Each row below holds a small network's activations on one input, seen along a few directions.
In each table, some parts of the input vary, and every possible input appears once, in random order.
A made-up example of a description, with smaller parts first: one of 8 places around a ring, together with either a single point or one of 9 places along a line or (one of 2 separate values, together with one of 6 places along a line).
Shared parts are said once, and a part with two or three values counts as separate values.

Other details of the inputs vary at random and push rows far along three fixed directions, the same in every table; ignore that.

A family of inputs:
r1: [-15  20   7   6  24   3   2  -2   4  -7  32  -4]
r2: [  1  10  13  -1   1  -3   8  25  18 -28  15 -45]
r3: [  3  -8 -20  -6 -15 -16  -1 -12 -21  14 -27  40]
r4: [  3 -25 -14 -11 -28 -11 -17  -4  -4   6 -39  32]
r5: [-10  -2   2   7 -53  -1  -5  16   8   5   5 -30]
r6: [ 22   6  -4   1  44   8   9 -18 -16  21 -16  42]
r7: [-10  17   1  -1  26   9 -15  -7  17  -6  28 -10]
r8: [ 23 -16 -10  -8 -12  -5  19 -33 -20  18 -34  31]
r9: [-14  11   1   4  24  15  -3  -4   0  -4  34  -9]
r10: [-11  10  11  10  12   4   0  18  10 -11  23 -20]
r11: [  5 -22 -11  -3 -36 -14 -10  16 -14   5 -50   6]
r12: [ -3  24  15   7  36  27   3 -18   9   4  52   6]
r13: [-41   4  -6  -9 -99 -10 -17 -18  15   2  44  -6]
r14: [ 12 -30 -12 -10 -32 -15  -3  -6   0  -5 -49  -6]
r15: [  0 -27  -8  -7 -38 -18 -13  13   6   5 -48  12]
r16: [ 24 -18   3   9  25  -4   9  24  -6 -24 -41 -33]
r17: [-17  -3 -24 -26 -56  -3  -1 -73 -21  47  17  75]
r18: [ 17 -21  -1  -1 -38 -19  15  38   3 -16 -50 -22]
r19: [ 15 -29  -1  15 -43  -9   2  46  -1  -2 -53 -12]
r20: [ 16  -7  -2   2  37  -6   7   3 -21  10 -19  32]
r21: [ 36  -7  15   7  18   6  26  35   8  -9 -40 -23]
r22: [ 24  -6  -9  -8  50  -5  17 -34 -34   6 -11  33]
r23: [-15   7   2  -4  27  17 -17  -8  14  -5  29 -12]
r24: [-14  15  11   8  13   1  -3  15  11 -14  19 -22]
r25: [ -8   9  10  14   1  12  -5  28  12 -13  14 -44]
r26: [ -35   13    2   -4 -103   -4    2  -29   23   24   41    0]
r27: [  4  20   9  -7  21   1  17  -8   2  -9  38 -11]
r28: [ 11  -4  -8  -4  45   1  -1 -15 -27   3  -8  49]
r29: [-12  20   4   3  43  19   0 -16  -3   3  54  -3]
r30: [-46  21 -18 -22 -82 -15 -16 -56   3  18  63  25]
r31: [-10   5  22  20   2   8 -10  53  43 -27   0 -70]
r32: [-13  29  11   6  41   8   5 -14   1   1  55   1]
r33: [ -2  13  10  19   0   7   2  30  16  -7  17 -42]
r34: [ -3  11   3   1  24   5  10 -22  -2 -14  33 -20]
r35: [ 13 -13  -5  -4  29   2 -16   8  -5   0 -38   8]
r36: [  3 -30  -7   8 -39  -7  -7  42   0  -6 -54 -22]
r37: [ 17  -1  -8 -27  48  -9   1 -26 -11  -4 -11  37]
r38: [ 19   0   2  -1  44   6  10 -17 -16  20 -13  47]
r39: [-12   7  14  12   3   3  -5  32  18 -18  16 -38]
r40: [ 24  -3   0   2  34  12   5  -5 -17  18 -28  26]
Each input here is: one of 5 places along a line, together with either one of 2 separate values or one of 6 places around a ring.
The inputs of r30 and r6 match in every part but the place on the line of 5. If r2 is changed in the same way as r30 into r6, which row does it become?
> r21
The inputs of r34 and r22 match in every part but the place on the line of 5. If r9 is changed in the same way as r34 into r22, which row does it become?
> r29
Change only the place on the line of 5 in r24. List by row number the other rows that result.
> r1, r26, r31, r32
Change only the place on the ring of 6 in r35. List by row number the other rows that result.
> r4, r7, r15, r23, r31
Change only the choice among 2 separate values in r21. List by row number the other rows that result.
> r8
Change only the place on the line of 5 in r15. List by row number the other rows that result.
> r10, r20, r38, r39
